A small network was trained on invented records. Each row is its activation on one of them, seen along a few directions.
Here are examples, each followed by its value of one field, Y.
The word absent means that the record has no Y.
The largest differences between rows may come from other fields.
In the rows, zero is written as 500.
Strong random noise was added to every row along 21 fixed directions; ignore it. To show where, here is one row again and again, with new noise each time:
[481 462 730 526 417 377 512 446 377 412 613 242 629 630 401 604 511 466
 830 600 540 421 384 610 529 581 355 599 598 568 598 478 589 571 576 576
 734 442 664 493 501 398]
[542 550 426 642 528 330 522 510 563 554 396 562 674 678 653 560 655 555
 471 461 645 444 502 453 479 609 555 495 512 520 633 616 550 513 388 689
 289 676 750 534 373 666]
[549 476 591 561 556 694 612 569 677 606 493 575 600 495 417 496 579 469
 472 474 428 562 599 332 505 259 523 594 637 676 519 498 390 532 420 541
 506 440 353 308 460 625]
[491 770 401 261 517 466 754 675 609 654 416 570 473 636 614 395 506 560
 508 523 553 458 517 561 729 334 524 413 487 602 448 471 350 537 599 406
 581 494 558 685 513 485]
[598 362 306 660 556 713 648 410 332 455 628 449 251 554 426 487 395 624
 297 511 533 477 556 314 559 488 434 318 508 191 425 510 400 379 376 422
 438 611 455 487 673 636]
[409 689 337 524 420 449 360 487 491 654 556 448 636 510 481 310 574 383
 552 559 415 511 368 650 380 587 486 556 508 382 546 547 465 507 428 469
 408 578 508 564 379 523]
[483 297 337 555 483 317 504 342 398 424 663 433 637 612 548 553 406 491
 536 295 445 445 295 593 268 621 437 576 687 385 665 557 476 547 453 503
 565 718 809 514 467 552]
[420 668 330 512 209 456 655 447 395 499 585 476 794 620 551 199 518 543
 687 483 595 669 410 471 473 446 345 630 468 303 528 475 497 538 384 612
 599 495 586 287 501 540]
[351 518 491 647 480 501 401 417 406 307 611 434 399 573 451 477 491 500
 249 474 432 503 539 465 481 618 376 389 496 307 557 690 463 418 583 572
 468 580 501 548 581 448]
[313 630 570 524 458 188 456 456 789 632 468 561 709 388 482 545 704 502
 406 635 372 649 384 663 501 354 624 636 449 498 486 556 635 471 560 439
 432 486 698 431 334 702]
[565 209 587 485 454 616 426 375 482 516 356 539 553 486 347 708 478 595
 454 575 515 821 523 556 402 288 505 513 602 605 441 444 538 248 496 444
 480 363 566 352 390 669]
[543 543 658 352 437 320 661 546 523 432 489 635 546 422 592 563 533 632
 595 486 678 709 549 511 684 267 534 522 334 444 365 433 786 496 567 433
 574 304 411 434 602 589]
[746 407 636 642 553 578 415 642 470 412 657 422 579 382 289 374 629 724
 308 818 521 573 387 299 594 565 438 461 537 333 371 487 477 499 475 275
 407 539 529 496 570 428]
[356 608 345 378 399 485 397 779 632 530 397 479 563 693 687 524 628 424
 243 409 342 594 465 516 693 489 376 435 591 545 619 557 490 465 344 616
 673 588 598 281 509 599]
[621 422 391 400 529 299 370 389 325 508 492 562 651 507 479 293 584 531
 529 395 694 644 388 498 350 646 692 462 486 417 364 444 569 448 430 500
 223 681 536 630 455 454]
[733 401 658 564 509 445 359 635 518 481 544 621 639 614 427 395 504 422
 446 478 598 546 404 553 614 356 498 497 629 602 400 532 349 308 484 396
 522 552 422 564 534 415]
[445 369 419 331 382 572 458 566 383 344 598 571 412 532 438 692 541 491
 573 253 586 484 536 435 316 543 586 556 293 573 587 352 358 720 574 532
 354 631 738 562 691 259]
[497 596 452 505 445 532 405 383 521 572 556 684 632 582 371 383 603 441
 615 491 499 527 500 507 544 233 573 525 441 526 543 430 334 573 296 437
 348 524 504 571 262 795]
[340 523 765 320 543 413 526 415 536 284 579 560 312 453 501 635 501 424
 489 393 415 349 607 523 611 441 520 503 321 490 465 442 533 466 580 469
 472 420 383 486 637 494]
[460 468 413 261 475 565 263 514 339 314 433 582 426 408 643 348 489 549
 409 401 347 399 489 467 495 639 370 425 504 463 485 416 553 511 266 418
 483 502 399 540 311 551]
[567 326 468 652 459 630 291 395 422 408 475 487 464 575 429 602 393 559
 433 735 420 356 466 598 525 561 333 465 582 399 586 479 355 309 303 415
 479 520 730 474 331 705]
[650 435 471 564 662 466 643 378 433 511 575 420 554 684 563 577 391 445
 530 400 555 547 414 490 389 563 422 416 671 355 574 638 563 446 573 495
 496 570 478 564 573 599]
[507 464 601 333 453 296 305 468 458 470 563 615 660 523 383 468 611 580
 591 482 577 445 435 714 444 493 647 588 458 610 554 421 354 465 442 380
 251 598 693 699 346 477]

[503 545 670 575 517 477 629 611 630 427 308 500 519 663 737 450 518 360
 397 380 390 356 456 347 676 451 284 461 665 732 437 618 501 369 523 642
 782 492 430 418 445 460] => y2
[510 665 608 419 532 563 371 543 520 400 444 455 525 592 537 494 751 333
 394 494 380 617 363 261 536 576 374 352 334 429 443 516 621 567 521 466
 362 527 403 502 489 542] => absent
[500 510 731 399 489 379 477 640 527 464 643 398 575 682 479 616 795 434
 442 311 439 504 371 460 620 459 460 487 473 527 577 523 525 432 375 454
 395 631 446 442 597 563] => y1
[510 541 637 221 476 558 591 586 447 490 573 359 552 554 542 584 619 496
 660 389 386 374 363 527 355 612 358 590 486 554 614 420 465 526 473 353
 386 523 500 527 515 408] => y1
[442 744 629 389 486 562 630 488 416 401 687 390 535 463 390 364 589 667
 632 630 467 494 512 388 563 500 376 472 395 405 580 502 505 768 600 384
 504 379 424 644 471 454] => y4
[444 336 399 610 434 608 790 590 416 533 410 385 380 547 647 476 609 635
 419 141 387 315 456 216 436 454 359 484 709 797 495 564 444 531 380 607
 712 661 553 544 368 413] => y4
[328 644 434 658 342 633 584 482 556 387 314 487 283 334 832 524 381 348
 457 514 315 266 520 409 444 647 191 564 312 320 415 548 705 393 482 617
 634 369 372 282 536 483] => y6
[419 410 420 588 395 526 634 335 355 518 596 381 443 489 363 498 424 563
 577 510 592 631 547 521 424 462 524 529 482 353 452 474 522 419 533 570
 543 479 514 394 635 479] => y7
[402 502 650 313 516 430 521 350 351 442 565 273 472 340 361 238 483 490
 658 572 450 431 467 504 490 660 535 566 569 482 303 359 584 461 517 525
 574 445 288 435 547 303] => y3
[370 544 510 471 434 398 491 542 453 467 349 502 321 471 543 416 513 612
 532 615 546 269 636 531 854 457 544 431 483 683 375 391 519 502 379 615
 717 459 579 583 356 510] => y7
[429 610 514 483 477 331 504 251 418 588 585 508 615 526 442 275 421 436
 697 514 550 426 495 759 446 496 567 589 542 385 491 510 451 320 416 504
 394 490 380 550 398 597] => y5
[733 425 656 551 659 706 486 477 502 557 597 422 537 460 258 664 494 493
 667 686 606 498 545 447 319 578 584 558 502 508 570 449 419 591 599 434
 239 461 451 538 598 432] => y6
[615 476 528 586 598 506 319 486 578 465 335 539 599 439 555 465 578 396
 481 642 430 425 391 346 404 684 493 495 512 576 433 472 555 582 492 525
 417 551 636 515 319 487] => y2
[663 653 568 348 618 497 468 516 574 419 523 562 503 597 558 460 409 239
 617 605 557 393 445 461 616 623 524 452 318 347 434 357 431 552 553 458
 415 507 448 443 727 446] => y4
[485 457 460 492 376 521 735 434 628 595 331 571 572 593 511 556 461 512
 498 527 580 601 509 510 465 338 541 592 461 574 407 419 342 275 565 567
 463 499 726 299 568 518] => y5
[362 589 379 269 529 681 626 526 592 568 408 583 394 438 484 479 561 438
 530 348 460 514 677 304 458 412 683 515 392 688 471 340 391 744 511 636
 424 497 432 425 547 453] => y6
[620 399 539 469 559 536 755 463 476 606 329 515 409 467 717 660 395 632
 628 479 519 405 544 550 544 394 397 492 600 562 468 477 698 331 374 420
 607 340 407 492 357 743] => y2
[503 469 424 455 618 571 328 458 545 353 381 591 465 461 679 487 414 347
 398 438 324 309 491 394 394 703 413 478 562 498 540 498 510 579 413 562
 469 562 505 462 383 555] => y1
[426 433 303 506 428 571 306 598 529 581 520 469 526 453 398 434 530 393
 362 416 362 692 437 495 484 376 520 509 664 562 482 494 476 572 412 528
 667 570 446 390 464 520] => y3
[575 517 683 675 521 435 484 338 424 387 637 450 583 541 340 589 501 511
 669 656 658 679 496 459 558 424 475 458 413 353 510 562 687 627 657 516
 533 367 480 564 539 584] => absent
[651 360 491 317 595 642 609 485 314 559 451 402 365 581 433 518 430 693
 558 541 672 526 660 484 652 508 574 362 590 506 459 367 481 330 313 505
 447 459 350 448 569 603] => y7
[628 504 510 303 552 430 520 679 590 494 517 610 546 589 561 650 369 473
 538 478 612 600 527 647 645 368 540 489 541 548 560 459 496 567 609 436
 638 437 539 496 663 489] => y5
[550 423 612 344 456 536 579 440 295 468 312 471 381 542 516 704 579 821
 458 475 707 741 615 537 506 425 452 329 420 521 454 552 715 223 533 445
 289 365 407 662 419 617] => y3
[512 369 319 622 264 522 429 432 283 578 519 379 680 541 391 404 366 671
 621 600 666 722 486 716 365 546 435 593 649 414 593 525 479 336 408 586
 588 466 611 381 449 463] => absent

Which value of Y does each new row have?
[541 687 169 624 604 529 585 732 609 703 465 614 439 440 645 416 444 593
 340 563 639 530 687 482 577 535 640 420 518 404 536 634 537 664 523 595
 486 536 446 583 589 500] => y7
[570 491 499 600 482 741 519 527 572 488 399 524 470 594 543 644 378 310
 493 561 493 609 572 421 505 422 356 487 503 458 497 517 507 417 547 601
 598 376 409 271 632 557] => y1
[287 568 509 540 540 516 345 477 686 472 522 589 429 267 537 476 459 340
 460 500 262 319 647 516 518 496 561 634 489 519 563 483 552 636 366 609
 577 416 318 298 425 615] => y7
[417 490 443 714 386 497 549 606 499 519 467 490 400 449 551 532 459 649
 313 569 606 573 674 554 623 488 479 492 479 394 482 626 598 317 485 638
 584 436 447 349 641 477] => absent
[479 507 421 508 486 590 534 492 582 566 227 521 508 441 552 616 417 669
 543 788 589 419 652 568 398 656 540 565 488 629 558 459 444 480 584 626
 405 419 813 481 371 453] => y7
[643 292 499 539 619 474 399 432 398 449 418 587 410 440 545 427 336 577
 488 482 610 207 605 572 481 660 592 506 653 573 447 468 417 319 324 549
 381 587 450 594 413 481] => y3
[550 509 551 575 460 445 572 611 622 487 697 556 557 356 406 403 548 604
 276 555 399 539 329 500 450 385 458 585 478 362 410 562 365 446 636 194
 441 567 553 561 612 376] => y5
[676 551 424 377 754 376 407 445 630 462 389 654 547 478 601 228 269 263
 542 648 532 355 464 453 661 629 668 441 584 490 296 344 440 610 523 540
 616 544 487 484 529 468] => y7
